A small network was shown many inputs. Here are its activations along a few directions, one row for each input.
Each table varies a few parts of the input and shows all the possible inputs, shuffled.
Descriptions start from the smaller parts, as in this example, which fits no table here: one of 3 separate values, together with either a single point or one of 9 places around a ring or (one of 5 places around a ring, together with one of 6 places along a line).
Shared parts are said once, and a part with two or three values counts as separate values.

Other details of the inputs vary at random and push rows far along two fixed directions, the same in every table; ignore that.

Rows:
row 1: [ 12  -3  -5   3   4  -8   8  -9  -2   7   2  -5 -12]
row 2: [  5  -6  -5  -3 -15  -7 -15  10  -6   8  -7  -4  12]
row 3: [ 6 -4  3 -1  8 -4 15 -2  7 -7  5 25 -7]
row 4: [ -9   7 -24  -8   7  -3   5 -19 -24  19  -6 -32 -17]
row 5: [-10   6  24   9  -6  16  -6  17  22 -31  10  16   3]
row 6: [ 30  -4  -9  18 -52 -29 -34  48 -11   6  -8 -25  58]
row 7: [  9  -1   7 -10   0  -9   2   5  -3  -2  -2   5  16]
row 8: [-21  -6  13   8   6  23   0   4  19 -15  16   6  -5]
row 9: [-13  -7   8  14 -10  27   1  13  12 -11  11  -8  13]
row 10: [-10   7  21  -9  43  11  21 -34   1  -5  11  44 -27]
row 11: [-21   0  71   1  40  34  18 -15  36  -6  11  89 -15]
row 12: [ 11  -3  -9   0 -32 -12 -22  34  -7   7  -4  -6  35]
row 13: [  3   1 -35  -1   5 -10   6 -34  -6   9 -13 -31 -37]
row 14: [-5 -5 32  2 -5 -4 -3 17 -4 -3 -2 39 30]
row 15: [14 -1 51 25 -2 -4 -9 29  3 -5 21 61 37]
row 16: [  2   4   7  15   8  -3  -4 -12  -2   0   4  23  -9]
row 17: [ -4   6 -46 -31  23  -4  27 -36  -7   3 -10 -35 -41]
row 18: [ -5   2 -23 -13  -8  -8   6   3 -14   7 -10 -21   4]
row 19: [ -3  -4  19  19 -17  15 -17  35  13 -22   9   1  36]
row 20: [-19   0  19  -2  35  16   8 -35   2   0   7  50 -37]
row 21: [ 13  -5 -35  -8  -1 -13   9 -12  -8  11  -7 -41 -21]
row 22: [-26   0 -10 -19  40  10  32 -59  -6   6 -10   6 -61]
row 23: [ 17  -2  15  19 -31 -16 -19  40   4  -9   1  32  48]
row 24: [  8  -3  -6   2 -19  -9 -18  10 -10  14  -5 -13  14]
row 25: [  2   9 -49  -5 -14  12  -2   3  -1  -4  -8 -86 -23]
row 26: [ 11   9 -11  -3 -25 -17 -27  34  -1  19  -9 -64  33]
row 27: [  2   4 -22 -19  19  -4  17 -33  -8   8  -6 -24 -28]
Description of these inputs: either one of 2 separate values or one of 5 places along a line or (one of 4 places along a line, together with one of 5 places around a ring).
Q: Start at row 9 and move only the place on the line of 5, one step at a time. The first step leads to row 8. Which rows follow, in order?
A: row 19, row 25, row 5
Q: Start at row 17 and move only the place on the line of 4, one step at a time. The first step leads to row 7. Which rows follow, in order?
A: row 27, row 10

Rows:
row 28: [  8  -3  80  13  -5   3 -16  51  17  -6  21  65  70]
row 29: [  3  -7  96  26 -11   9 -19  49  20 -10  16  94  71]
row 30: [-23   9 -10 -20  47  15  30 -58   6   2  -8 -18 -66]
row 31: [-10   3 -20  -7  32  20  29 -46   8   1   1  -8 -63]
row 32: [-12   3 -17 -27  15  10  15 -11  -2   2  -2 -18 -15]
row 33: [ -9  -1  23 -14  27  -9  13 -26 -13   5  -3  74  -9]
row 34: [  8  -7  18  18 -27  -7 -17  38  14 -12   2  23  34]
row 35: [-19  -2  -2  -5  38  20  17 -49  26 -22  -1  33 -67]
row 36: [-39  -5  26 -19  52  34  37 -50  18 -16   1  71 -54]
row 37: [ 40   7 -39   5 -36 -42 -21  21 -38  35  -7 -52  32]
row 38: [ 16   4 -37   5 -39 -17 -14  29 -20   1  -6 -76  33]
row 39: [-21   0  35   5  30  22   1 -24  17  -4   6  38 -26]
row 40: [-12   7 -41  -4  26  17  11 -47   4   2   1 -40 -71]
row 41: [  7  -6 -19  -6  11 -20  12 -30 -24  12  -7  10 -17]
row 42: [ 17  11   3  13 -21  -8 -13  32  -3  -4   7 -23  32]
row 43: [-17  -6  -6 -14  41  17  36 -53  24 -16  -8  32 -69]
row 44: [ 26  -7  59  16 -13 -30 -16  34   1  -6   5 103  58]
row 45: [  1   2 -41  -3 -46 -10 -24  37 -21  19 -12 -72  34]
row 46: [ 21  -3 -30   0 -35 -14 -13  36 -15   5   2 -66  41]
row 47: [ -5   5 -44   0   3   7   8 -22  -4  11  -2 -56 -43]
row 48: [-10   1 -26  -5   1   4   0 -16  -4  21  -9 -52 -25]
row 49: [-16 -12  36   9  19  22  17 -14  16 -22   8  63  -9]
row 50: [ 32   9 -34   1 -38 -15 -19  43 -14  16   7 -83  39]
row 51: [-22   3 -28 -14  11  16   0 -25  -3   1  -7 -24 -36]
row 52: [ 32   1 -47  -8 -43 -26 -17  40  -7  10  -8 -82  35]
row 53: [ 22  -2  64  16 -12 -28 -22  32 -11  17   5  74  67]
row 54: [  8  -7 -32  17 -46 -10 -21  34 -15   8  -3 -59  34]
row 55: [ -7   3  67   9 -11   5 -13  46   9 -24  12  73  63]
row 56: [-18  -4  -7   6  17  19   5 -29   6 -14   4   4 -35]
row 57: [ -1   5 -28 -13  12  -4  16 -23   8 -13 -12 -26 -36]
Q: Describe the family of inputs behind these rows.
A: one of 5 separate values, together with either a single point or one of 5 places along a line
Q: Which other rows does row 36 become when the choice among 5 separate values takes its other values? List them by row number.
A: row 29, row 31, row 43, row 49
Q: Which other rows does row 55 become when the place on the line of 5 takes its other values? List them by row number.
A: row 32, row 36, row 45, row 51
